Each row below holds a small network's activations on one input, seen along a few directions.
In each table, some parts of the input vary, and every possible input appears once, in random order.
Descriptions start from the smaller parts, as in this example, which fits no table here: one of 4 places along a line, together with either a single point or one of 9 places along a line or (one of 2 separate values, together with one of 5 places around a ring).
Shared parts are said once, and a part with two or three values counts as separate values.
In the rows, 128 means zero.

Other details of the inputs vary at random and push rows far along two fixed directions, the same in every table; ignore that.

Table:
R1: [110  61 117  84 154 141 175 150 106 137 102 140]
R2: [ 96 158 130 140  58 141 105 201 105 128  79 203]
R3: [120  82 123 128 207 163 162 152  83 120 139  95]
R4: [113 156 191 137 123  61  92  40 229  71 182  81]
R5: [131  78  83 110 193 176 138 140 123 150 103  92]
R6: [120  73 136 114 197 154 169 163 107 126  90 113]
R7: [138 155  87 166  38 182 124 181 124 160 104 153]
R8: [121 179  87 113  35 156 102 146  81 173 102 178]
R9: [135 105 106  89 217  81 158 145  66 170 138  51]
R10: [132  89 123 111 207 166 162 159  80 115 159 100]
R11: [140 151 109 127  34 119 107 224 135 107  81 156]
R12: [128 186 183 154 157  26 104  72 230 161 188  77]
R13: [177 147 154 154 148  37  92  46 235  88 189 112]
R14: [149 180 212 147 121 118 127 106 191 106 153 154]
R15: [150 168 160 167 100 132 144  77 181 124 180 138]
R16: [136 171 105 164  53 184 106 199 106 150 130 164]
R17: [156 100  95  94 179 158 172  95  84 143 109  89]
R18: [136 137 198 177 165 110 100  33 226 139 146 104]
R19: [123 179 181 181 105  52 136 113 183 157 190  92]
R20: [110  83 138  66 193 134 162 165  81 101 134 152]
R21: [113  68 117 103 196 125 153  84  65 141 101  99]
R22: [104  79 115 101 210 120 158  80  60 121 106 103]
R23: [163 196 169 153  99 128 111  66 150 137 149 139]
R24: [156 152 176 140 108 122 164  76 213 120 136 141]
R25: [182 167  75 150  44 109  77 181  88 141  91 146]
R26: [150 103 124  87 228 150 153 111  63 125 134  88]
R27: [131 145  75 127  48 123  42 203 144 135  96 133]
R28: [135  94  68  96 185 175 152 137 126 141 113 101]
R29: [120 162 202 134  83  76 142  98 204  58 145 116]
R30: [131 140  96 157  25 130  89 211 115 122 116 131]
R31: [103 132 187 165 155  82 107  16 208 123 153 127]
R32: [148 176 160 146 151 118 131  33 224 117 180 125]
R33: [ 93  63 131 101 188 124 171 147  92 111  97 142]
R34: [125  56 103 103 161 126 151 173  85  93 148  70]
R35: [131 151 117 126  31 125 108 225 132 103  81 151]
R36: [155 161  96 131  33 120  67 177  89 143  84 130]
R37: [108  69  92  93 147 150 172 133  92 142 147 128]
R38: [146 146  83 164  30 124  95 212 113 120 122 140]
R39: [148 184 176 153 153 120 111  49 216 116 185 133]
R40: [100 149 105 159  18 142  98 209 107 108 115 117]
R41: [119  96 122  70 214 127 152  98  50 113 140 118]
R42: [141 141 194 133 137  53  83  37 238  84 186  88]
R43: [148 168  97 158  47 177  97 150  98 177  62 138]
R44: [116 149 165 121 143  94 137   5 219 120 181 132]
R45: [120 134 120 193  51 177  96 190 116 172  86 140]
R46: [117  82 128  61 176 143 166 162  89 121 145 153]
R47: [113 138 175 143 147  92 125   8 216 122 167 126]
R48: [125 151 193 199 115 124 123  78 181 126 148 122]
R49: [101  96  70  66 188 152 151 125 102 134 150 129]
R50: [109  81  96  86 157 153 167 138  83 136 170 135]
R51: [117  93 100 108 242 160 132 141 107 125 120  96]
R52: [109  80 113  89 175 153 158 146  72 123 178 135]
R53: [147  60  59  80 198 106 115 166 113 106 136  83]
R54: [103  57 102 111 155 149 165 135  88 141 134 119]
R55: [183 157 167 151 110  48 147 100 212  70 155 144]
R56: [143 170  99 135  49 172 129 199 137 146  91 177]
R57: [133 165 157 122  89 105 133  27 153 145 140 144]
R58: [126  86 137 102 206 155 168 171  99 115 106 117]
R59: [128 137 136 167  57 168 108 202 134 166  56 162]
R60: [ 91  72 117 114 196 137 160 139  69 104 147 125]
R61: [112 165 194 154 109 104 117  79 157 100 194 164]
R62: [133 183 173 128  93 109 110  53 139 135 163 162]
R63: [ 90 126 112 180  40 150  97 179 102 161  92 168]
R64: [109  90 118  89 216 123 155  89  54 112 121 112]
R65: [ 82 142 107 181  48 148  99 181  96 142  93 176]
R66: [152 159 187 175 113 120 105  45 160 153 114 110]
R67: [172  72  92  81 195  98 144 125  65 110 132  75]
R68: [170 155 181 142 104  53 143  97 213  69 157 136]
R69: [113 156 109 106  36 153 120 191 122 156 107 203]
R70: [139  97 123 103 227 148 153 104  67 128 116  83]
R71: [145  94 120  87 188 164 173 172 103 118 130 126]
R72: [130 174 109 170  63 168  82 159  89 171  57 140]
R73: [163 191 154 147  98 126 129  49 156 138 144 132]
R74: [113 122 206 155 109  88 137  75 185 125 123 163]
R75: [ 85  86  92  95 232 134 138 123  88 104 128 121]
R76: [ 96  93  94  74 232 139 135 131  85 104 150 127]
R77: [136 183 193 151 119  38 157 124 199 144 155 117]
R78: [100 180  82 125  64 165  75 180 114 151 123 190]
R79: [114  73 107  64 146 142 181 148 111 137 113 147]
R80: [ 80  73  89 108 222 132 138 116  95 115 111 114]
R81: [150  69 112  71 191 109 140 121  64 108 125  60]
R82: [138 146 115 153  47 175 123 195 142 159  64 163]
R83: [159 149  73 173  36 118  99 213 114 120 122 148]
R84: [121  78 104  86 177 136 162  83  71 145 109 103]
R85: [121 172 104 132  26 132  77 174  80 128  83 115]
R86: [132 143 101 181  42 183 112 183 123 166  94 144]
R87: [126 192  94 150  90 177  64 199 127 151 101 163]
R88: [126 158 191 179 167 108  99  37 222 124 145 114]
Each input here is: one of 4 separate values, together with either a single point or one of 5 places along a line or (one of 2 separate values, together with one of 8 places around a ring).
The inputs of R6 and R72 match in every part but the choice among 4 separate values. If R77 is changed in the same way as R6 into R72, which row does it become?
> R9
The inputs of R83 and R25 match in every part but the choice among 4 separate values. If R16 is changed in the same way as R83 into R25, which row does it become?
> R23
The inputs of R29 and R40 match in every part but the choice among 4 separate values. If R69 is changed in the same way as R29 into R40, which row does it become?
> R50
Which other rows does R53 become when the place on the line of 5 takes its other values? List them by row number.
> R4, R13, R27, R42
Which other rows does R87 become when the place on the ring of 8 takes its other values? List them by row number.
> R5, R18, R28, R32, R39, R51, R88
Which other rows does R1 become when the choice among 4 separate values takes its other values? List them by row number.
> R47, R54, R84
Which other rows does R80 become when the choice among 4 separate values takes its other values? List them by row number.
> R22, R33, R65
Which other rows does R14 become when the choice among 2 separate values takes its other values? List them by row number.
> R20
A walk changes only the place on the line of 5. It starts at R25 and steps to R67. List the rest of the walk in order.
> R36, R81, R85

Table:
R89: [134 124 127 130 111 117 125 154 125 123 120 124]
R90: [139 174 176 161  75  89 108  96 190 114 150 135]
R91: [136 151  89 138  84 163 105 176  99 156  90 139]
R92: [136 132 111 120 132 131 124 126 113 141 125 120]
R93: [108  94 103 111 170 156 143 147  88 140 108 123]
R94: [124 155 149 163 101 137 113 102 154 144 122 140]
R95: [140 175 179 163  84  89 104  87 199 112 158 137]
R96: [119 121 129 117 112 143 141 142 136 126 116 158]
R97: [112 141 106 131  96 149 106 159  98 146 100 148]
R98: [115  76 136  91 201 142 188 121  95 108 155 127]
R99: [142 123 174 130 180  82 140  64 188  97 181 105]
R100: [129 141 130 135 121 114 118 132 153 117 143 124]
R101: [134  75 119 102 217 145 163 107 102 127 133  88]
R102: [120 142  54 121  64 166  94 211  63 164  76 152]
R103: [135  66 124  93 202 108 173 127 104 105 138  84]
R104: [124 157 143 141  97 117 105  96 139 129 134 143]
What is each input in this table made of?
> either one of 2 separate values or one of 6 places along a line or one of 8 places around a ring
A walk changes only the place on the ring of 8. It starts at R94 and steps to R101. List the rest of the walk in order.
> R91, R92, R102, R104, R97, R93

Table:
R105: [ 97 137  62 132  97 184 101 208  83 159  88 161]
R106: [149 158 148 157  86 120 123 108 161 138 126 133]
R107: [113  86  55  71 139 173 141 199  57 135 113 143]
R108: [115 114  77 105 146 160 134 168  79 147 122 139]
R109: [135  90 155  88 205 101 181  79 131  88 164 113]
R110: [116 130 133 135 170 146 124 103 129 141 134 115]
R111: [157 174 176 153 100 102 110  45 170 132 137 126]
R112: [124  93 128  95 203 122 160  82 100 112 163 110]
R113: [113  95  45  98 163 193 129 213  37 168  86 119]
R114: [127  57 138  71 235 108 191  95 101  86 155 101]
R115: [117  63  58 112 165 189 141 213  64 146  72 106]
R116: [127 130 129 123 147 132 122 100  92 132 128 120]
R117: [154 169 163 140 113  67 103  79 196  97 177  97]
R118: [109  66  86  68 199 154 161 151  93 124 137 122]
R119: [139 165 120 164  31 140 114 175 128 144 109 154]
R120: [146 131 145 145 106 112 132  93 133 123 124 121]
R121: [111 125  68 100  73 169 107 203  73 143 101 169]
R122: [117  76  66 104 132 154 143 197  43 150  72 111]
R123: [108 148 122 132  65 123 116 168 116 131  97 168]
R124: [135 166 115 139  73  95  82 148 142 109 129 113]
R125: [114 166 118 145  71 135  98 131 111 137 121 166]
R126: [141 179 157 150 107 123 109  76 146 137 148 134]
R127: [142  99  97 104 181 100 125 153 129 116 148  83]
R128: [128 151 196 151  91  88 125  97 167 112 138 147]
R129: [141  73 158  92 219 112 188 109 127 102 160 100]
R130: [141 150 197 167 111  97 141  71 203 119 166 121]
R131: [130  97 139  96 216 115 169  58 124 107 179 104]
R132: [150  99 135 104 202 123 155  75 129 135 137  89]
R133: [118 142 151 123  98 114 114  92 147 112 152 158]
R134: [122 142  68 119  91 177 102 196  45 164  83 142]
R135: [111  80  85  87 207 154 157 146  80 136 135 114]
R136: [117 150 122 175  51 162 102 192 143 145  94 148]
R137: [151 134 153 161 157  67  95  86 201 104 171 108]
R138: [115  82  88 121 142 173 149 209  85 140  96 111]
R139: [128 179 168 150  86 107 124 105 192 118 142 165]
R140: [129 182 143 180  70 142  78 111 177 154  97 148]
R141: [147 135 139 145 151  77 101 107 184 109 162 103]
R142: [104 103  67 102 128 175 138 231  77 135  80 149]
R143: [138 193 167 165  95 119 100  73 169 145 147 143]
R144: [157 117 156 114 187 111 152  45 144 121 149  92]
R145: [127 126 176 139 144 120 144 118 167 111 141 129]
R146: [117 137 173 141 155 112 142  90 188 102 146 141]
R147: [119  92  72  84 148 159 157 210  72 132  99 140]
R148: [124  63 142  67 245 113 185  65 136 100 188 101]
R149: [126  72  86 110 176 165 155 167  89 137  97  99]
R150: [142 144 153 137  95 123 134 145 135 118 130 148]
R151: [140 166 201 160  98 101 128  94 199 116 151 147]
R152: [132 144 141 134 125  65 103 102 160 102 151  97]
R153: [ 97 188  95 178  35 172  64 187 132 161  90 190]
R154: [147 108 136  98 190  78 137  89 145  85 172  64]
R155: [147 160 202 169 102  88 139  62 205 118 171 126]
R156: [127 177 107 140  35 143 108 189 122 135  98 183]
R157: [147  62 115  92 208 126 179 103  88 113 132  83]
R158: [122 151 191 164 176 114 118  28 192 122 168 114]
R159: [132  56 123  98 194 123 183 126  85 110 138  87]
R160: [147 195 131 159  51  91  71 145 182 127 141 128]
R161: [118 141 135 153  59 120 120 158 121 142 106 139]
R162: [117  91 134 121 166 150 146 167 123 115 116 123]
R163: [143 177 141 159  81 133  97 105 166 160 109 140]
R164: [106 161 153 154  91 131  99 106 189 124 142 168]
R165: [142  93 146 120 164 112 171 105 121 111 149  98]
R166: [131  62 112  91 247 144 166  95 109 132 125  73]
R167: [100 100  95 100 149 159 131 161 114 129 125 143]
R168: [107 173 164 149  49 102  92  94 169 128 141 175]
R169: [141 133 197 137 132  89 145  79 161  97 156 132]
R170: [141 164 168 152  66 115 118 134 148 117 129 159]
R171: [104 191 114 165  25 144  65 165  94 174  82 167]
R172: [138 125 107 120 120 138 118 124  91 143  94 119]
R173: [ 95 187  95 163   9 147  68 187  95 165  83 189]
R174: [120 121 106 122 119 131 116 133  89 155  85 117]
R175: [134 119  82 133 101 165 127 191  96 156  86 129]
R176: [153 110 131 124 149 124 155 101 123 123 134 103]
The inputs of R118 and R168 match in every part but one. If R130 is changed in the same way as R118 into R168, which row does it become?
> R161
The inputs of R142 and R156 match in every part but one. If R166 is changed in the same way as R142 into R156, which row does it become?
> R144
What is each input in this table made of?
> one of 8 places along a line, together with either a single point or one of 8 places around a ring
A walk changes only the place on the line of 8. It starts at R152 and steps to R124. List the rest of the walk in order.
> R154, R117, R160, R127, R141, R137
Which other rows does R129 become when the place on the ring of 8 takes its other values? List them by row number.
> R106, R108, R132, R143, R147, R148, R155
List by row number the other rows that have the place on the line of 8 in common with R157.
> R109, R111, R112, R121, R134, R154, R165, R170
